A small network was shown many inputs. Here are its activations along a few directions, one row for each input.
Each table varies a few parts of the input and shows all the possible inputs, shuffled.
A made-up example of a description, with smaller parts first: ring(8) and (point or (values(2) and line(4)) or ring(11)).
Shared parts are said once, and a part with two or three values counts as separate values.

Other details of the inputs shift rows strongly along two fixed directions, in all tables alike. That doesn't count.

Rows:
R1: 15; -1; 13; 2; 8; 9; -12; 5; -6; -4; 18; -1; 15; 11; 1
R2: -6; 13; -30; -14; -15; 1; 16; -15; 29; 29; -4; 1; -24; -26; 18
R3: -6; 10; -27; -10; -15; 0; 22; -20; 28; 28; -8; 3; -22; -29; 17
R4: -14; -26; -11; 3; 6; -34; -18; 16; -26; -30; -19; 3; 18; 43; -27
R5: -20; -20; -34; -6; 1; -35; 9; -8; 0; -4; -25; 7; -1; 10; -8
R6: 24; 7; 41; 15; 9; 27; -1; -11; 4; -1; 19; -7; 7; -15; 11
R7: 31; 10; 41; 15; -2; 35; -17; 2; 0; 1; 18; -11; 6; -3; 7
R8: -2; -18; 16; 9; 16; -13; -15; 4; -20; -27; -2; 2; 20; 24; -11
R9: 12; -5; 17; 4; 8; 8; -1; -9; -2; -3; 14; -1; 10; -3; 4
R10: -6; 18; -28; -14; -13; -3; 20; -13; 29; 29; 0; 4; -21; -25; 19
R11: 11; 17; 10; 4; -7; 8; 1; 1; 11; 11; 6; -1; -3; -7; 9
R12: -13; -14; -8; 2; 6; -33; -11; 17; -20; -24; -13; 7; 17; 36; -22
R13: 19; 4; 40; 16; 4; 31; -13; -8; 3; -4; 11; -9; 1; -13; 11
R14: -27; 1; -39; -19; -1; -14; 23; 16; -20; 0; -11; 9; -12; 0; -16
R15: 20; 9; 52; 18; -1; 36; -19; 3; 2; -3; 14; -15; 1; -10; 6
R16: -17; 22; -31; -16; -14; 17; 32; 3; 5; 24; -6; 2; -33; -36; 4
R17: -15; -12; -42; -15; -2; -28; 2; 4; 0; 3; -11; 8; 1; 17; -6
R18: -5; -14; 19; 8; 10; -13; -18; 14; -18; -24; -1; -1; 18; 27; -15
Each input here is: values(2) and (point or ring(8)).
Changing only the values(2) part turns R15 into R18. The same change can be made to R7. Which row results?
> R11

Rows:
R19: 32; -12; 23; 8; 11; -10; -25; 1; -17; -17; 22; 2; 37; 38; -7
R20: -4; -3; 18; 10; 7; -24; -18; 2; 1; -16; -4; 6; 18; 24; 4
R21: -25; -18; -7; -2; -4; -20; 4; 12; -18; -11; -23; 0; -1; 15; -23
R22: 2; -8; 5; 1; 6; -20; -25; 3; 1; -8; 6; 6; 21; 30; 7
R23: 17; 23; -4; -3; -11; 8; 3; 6; 11; 16; 12; -1; -4; -1; 4
R24: -3; 17; 10; 1; -11; -7; 20; -12; 28; 22; -3; 3; -8; -24; 15
R25: -10; 23; -18; -9; -11; -6; -1; 8; 20; 18; -1; 3; -14; -4; 15
R26: -9; -8; -29; 2; -7; -42; 5; -9; 11; -4; -28; 8; 4; 14; -5
R27: 0; -9; -10; -9; 23; -3; 4; 17; -33; -15; 16; 8; 19; 21; -13
R28: -15; -25; -56; -17; 14; -33; 15; -11; -3; 0; -16; 13; 8; 11; -3
R29: 23; 17; 25; 14; -6; -1; 0; -12; 13; 5; 8; 2; 9; -2; 11
R30: 27; -7; 22; 7; 11; 51; -3; -15; -4; 5; 19; -10; -3; -23; 14
R31: 5; -3; 27; 8; 2; 26; 1; -19; 4; -5; 5; -9; -12; -23; 6
R32: 7; -29; 10; 5; 9; 2; -18; -5; -11; -10; 1; -11; 11; 14; -14
R33: 17; -30; 24; 10; 16; 2; -22; -2; -6; -13; 14; -9; 30; 24; -11
R34: -2; -10; -17; -9; 15; 3; 0; 24; -33; -14; 8; 5; 15; 19; -18
R35: -20; -16; -32; -4; 14; -32; 19; -11; -2; -9; -23; 11; 5; 3; -3
R36: 33; 18; 21; 8; -8; 32; -14; 13; -3; 4; 21; -11; 4; 0; 0
R37: 5; -10; 14; -1; 13; -4; -12; 18; -18; -11; 18; -3; 21; 27; -19
R38: -12; -5; -37; -17; -12; 1; 13; -22; 21; 21; -6; -2; -28; -25; 10
R39: 5; -13; -16; -2; -6; -6; -14; 13; -21; -8; -8; -1; 5; 29; -19
R40: -7; 12; 3; 8; -7; -7; -3; -11; 30; 6; -16; 0; -7; -11; 18
R41: -5; 10; -8; -5; -16; 12; -13; 9; 10; 14; -7; -4; -15; -5; 12
R42: -11; 0; -44; -19; -10; -7; 20; -25; 33; 26; -1; 2; -21; -26; 17
R43: -8; 13; -19; -12; -15; 5; 11; 13; 13; 24; 1; -4; -14; -13; -1
R44: -3; -13; 16; 2; 15; -19; -1; -9; -12; -19; 12; 6; 17; 13; -4
R45: 32; 3; 10; 9; -6; 16; -12; -13; 17; 9; 12; -6; 9; -1; 11
R46: -26; -18; -45; -23; -6; -17; 6; 5; -15; -1; -11; 5; -12; 8; -14
R47: 18; 15; 22; -3; -1; 45; -4; 7; -4; 5; 34; -9; -6; -20; 4
R48: -23; 6; -23; -1; -15; -20; 2; -11; 27; 10; -35; 2; -26; -13; 13
R49: -10; 20; 6; 2; -14; 7; 16; 8; 12; 14; -6; -3; -15; -23; -2
R50: -22; 4; -40; -5; -14; -40; 10; 17; -6; -5; -30; 11; -4; 17; -18
R51: 25; 2; 25; 2; 7; 54; -3; 6; -22; 2; 23; -10; -2; -18; 5
R52: -2; 16; 24; 12; -12; 23; -11; 6; 7; 3; -10; -6; -15; -15; 14
R53: -5; -1; 23; 7; 9; -10; 1; 14; -13; -12; 2; -2; 12; 11; -16
R54: -5; 25; -12; -7; -15; 8; -7; 15; 19; 17; -2; -2; -15; -7; 10
R55: 23; 14; 43; 15; 17; 27; 11; -14; -3; -1; 25; 4; 11; -22; 19
R56: 5; 14; 5; -10; 4; 18; 6; 0; 0; 7; 29; -2; -5; -12; 2
R57: -24; -22; -32; -5; 9; -23; 17; -11; -13; -10; -30; 8; -8; 0; -8
R58: -1; -22; -1; -6; 6; -25; -6; 0; -4; -2; 9; 4; 23; 27; -7
R59: -12; 3; 10; 6; 7; -20; -13; 19; -8; -19; -9; 3; 10; 24; -8
R60: -16; 20; -9; -7; -3; -3; 24; -3; 8; 7; 2; 5; -18; -21; 3
R61: -10; -2; 7; 0; 9; 0; 1; 11; -23; -22; 5; 1; 3; 6; -19
R62: 2; -27; 33; 16; 10; 3; -15; -3; -14; -20; -6; -10; 13; 12; -14
R63: 18; 31; 21; 11; -10; 11; 7; 3; 9; 8; 6; -2; -5; -15; 6
R64: -13; 8; 1; -6; -12; 19; 16; -6; 2; 8; -3; -3; -25; -29; 3
R65: 6; 20; 20; 7; 7; 31; 12; 10; -12; -3; 10; 0; -4; -23; 0
R66: -5; 5; -1; -1; -2; 3; 15; -21; 22; 6; -2; 0; -12; -26; 12
R67: 2; -14; 29; 10; 17; 23; -4; 11; -44; -26; 3; -1; 11; 6; -15
R68: -6; -16; -19; -2; 2; -25; -21; -1; 11; -5; -12; 3; 11; 24; 4
R69: -9; -21; -49; -9; -11; -33; -3; -8; 1; 1; -26; 5; -5; 23; -11
R70: 26; 16; 12; -4; 9; 31; 16; -15; 10; 22; 32; 4; 4; -26; 27
R71: 6; -20; 2; -8; 16; -10; -7; -9; -12; -12; 26; 6; 21; 20; -2
R72: -7; 5; -27; 2; -20; -16; 12; -17; 21; 14; -31; 1; -24; -14; 6
R73: -2; -5; 17; 6; 26; -3; 5; 15; -37; -27; 9; 6; 21; 17; -17
R74: -20; 35; -16; -3; -22; -4; 8; 10; 28; 19; -21; 3; -28; -25; 15
R75: 5; -2; 8; -3; -10; 24; -3; 9; 1; 14; 6; -10; -8; -6; -3
R76: -3; -20; -4; 4; 2; -9; -28; -1; -2; -10; -10; -4; 5; 21; 1
R77: -1; 0; 13; 8; -3; -4; 8; -14; 23; 8; -8; -6; -2; -16; 7
R78: 13; 12; 21; 13; -14; 20; -4; 4; -3; 2; -6; -6; -9; -9; 0
What is each input in this table made of?
> values(2) and line(5) and ring(6)
Changing only the ring(6) part turns R25 into R41. The same change can be made to R53. Which row results?
> R21
Which other rows does R19 become when the values(2) part takes its other values? List them by row number.
> R29
Which other rows does R24 become when the line(5) part takes its other values? List them by row number.
> R20, R29, R44, R55
Which other rows does R74 become when the ring(6) part takes its other values? List them by row number.
> R20, R40, R48, R52, R59
Which other rows does R30 become when the ring(6) part takes its other values? List them by row number.
> R27, R28, R34, R51, R70

Rows:
R79: -6; 11; -10; -10; -3; 6; 14; 5; 3; 13; 4; 2; -10; -12; 5
R80: 1; 6; 13; 2; -2; 15; -8; -2; 8; 0; 7; -6; -8; -10; 4
R81: -9; -1; -6; -2; -1; -14; -9; 15; -10; -8; -4; 4; 6; 21; -8
R82: 5; 10; 1; -2; 4; 13; 8; 1; -2; 5; 12; 0; -1; -10; 2
R83: -2; -10; -5; -4; 4; -10; 0; -10; 2; -4; 5; 4; 6; 2; 4
R84: 9; -16; 6; 1; 6; -6; -6; -2; -14; -14; 7; 1; 18; 18; -11
R85: 2; 13; -13; -8; -5; 0; 13; -3; 9; 12; 6; 6; -5; -11; 11
R86: -13; 7; -8; -5; -12; -5; -2; -4; 20; 13; -8; 0; -13; -10; 12
R87: -32; 6; -51; -16; -16; -38; 18; -8; 35; 23; -31; 10; -19; -10; 11
R88: 9; 2; 3; 4; 4; 15; 8; -9; 0; 3; 5; -1; -3; -13; 5
R89: 4; -4; 10; 7; -5; 1; -12; 8; -5; -4; -1; -4; 4; 12; -6
R90: -5; -11; -16; -3; 4; -11; 7; 0; -10; -5; -3; 1; 5; 9; -13
R91: -12; -5; 30; 17; 9; -13; 1; 9; -21; -27; -13; 3; 9; 8; -16
R92: -8; -13; -10; -5; 3; -8; 3; 5; -12; -2; -4; 2; 4; 10; -14
R93: 14; 10; 18; 6; -8; 24; -4; 1; 5; 5; 8; -9; -7; -12; 0
R94: 1; -1; -2; 2; -1; 3; -4; 0; -3; -7; -6; -2; -5; 3; -3
R95: -5; 14; -11; -8; -6; 7; 9; 8; 2; 10; 0; 2; -12; -14; 5
R96: -1; -9; 2; 0; 7; -13; -8; -7; 3; -3; 4; 0; 7; 8; 2
R97: 11; -2; 7; 6; 5; -2; -4; -9; 1; -2; 1; -1; 5; 5; 4
R98: -2; 7; -1; -2; -1; 3; -4; 12; -6; -4; 4; 1; -2; 6; -6
R99: 14; 13; 24; 11; -7; 24; -10; -3; 8; 5; 3; -6; -6; -11; 13
R100: 4; -4; 0; 4; -5; -10; -4; 4; 4; 1; -6; -1; 7; 9; -6
R101: -3; 10; -13; -6; -2; -11; 6; 1; 7; 9; 1; 5; -3; 1; 3
R102: -1; -7; -4; -2; -2; 1; 0; 5; -10; -3; -4; -3; 0; 3; -8
R103: -7; 0; -16; -3; -3; 0; 7; -2; 0; 3; -13; 2; -10; -8; 2
R104: 0; -11; 6; 1; 11; 4; 0; -5; -6; -7; 10; -2; 6; 0; -1
R105: -5; -1; -7; -1; 2; -18; -4; 13; -4; -7; -5; 5; 11; 20; -6
R106: -3; -8; 6; 0; 6; 6; -8; 2; -7; -7; 2; -4; 2; -1; -1
R107: 0; -12; -10; -1; 1; -22; -2; 0; -4; -4; -4; 2; 8; 17; -10
R108: 19; 12; 24; 13; -2; 20; -5; -6; 13; 5; 3; -6; 1; -10; 13
R109: -1; 0; 12; -3; 4; 16; 2; -5; 5; 7; 10; -4; -4; -14; 7
R110: 12; 8; 17; 3; 0; 29; 6; -7; 5; 11; 8; -3; -8; -21; 12
R111: 9; -17; 5; 4; 12; -6; -8; -5; -16; -17; 3; 5; 18; 17; -5
What is each input in this table made of?
> point or (line(4) and ring(8))
Which other rows does R104 become when the line(4) part takes its other values? List them by row number.
> R82, R88, R90
Which other rows does R93 become when the ring(8) part takes its other values? List them by row number.
> R84, R89, R90, R92, R100, R102, R107
Which other rows does R108 become when the line(4) part takes its other values? List them by row number.
> R87, R100, R105
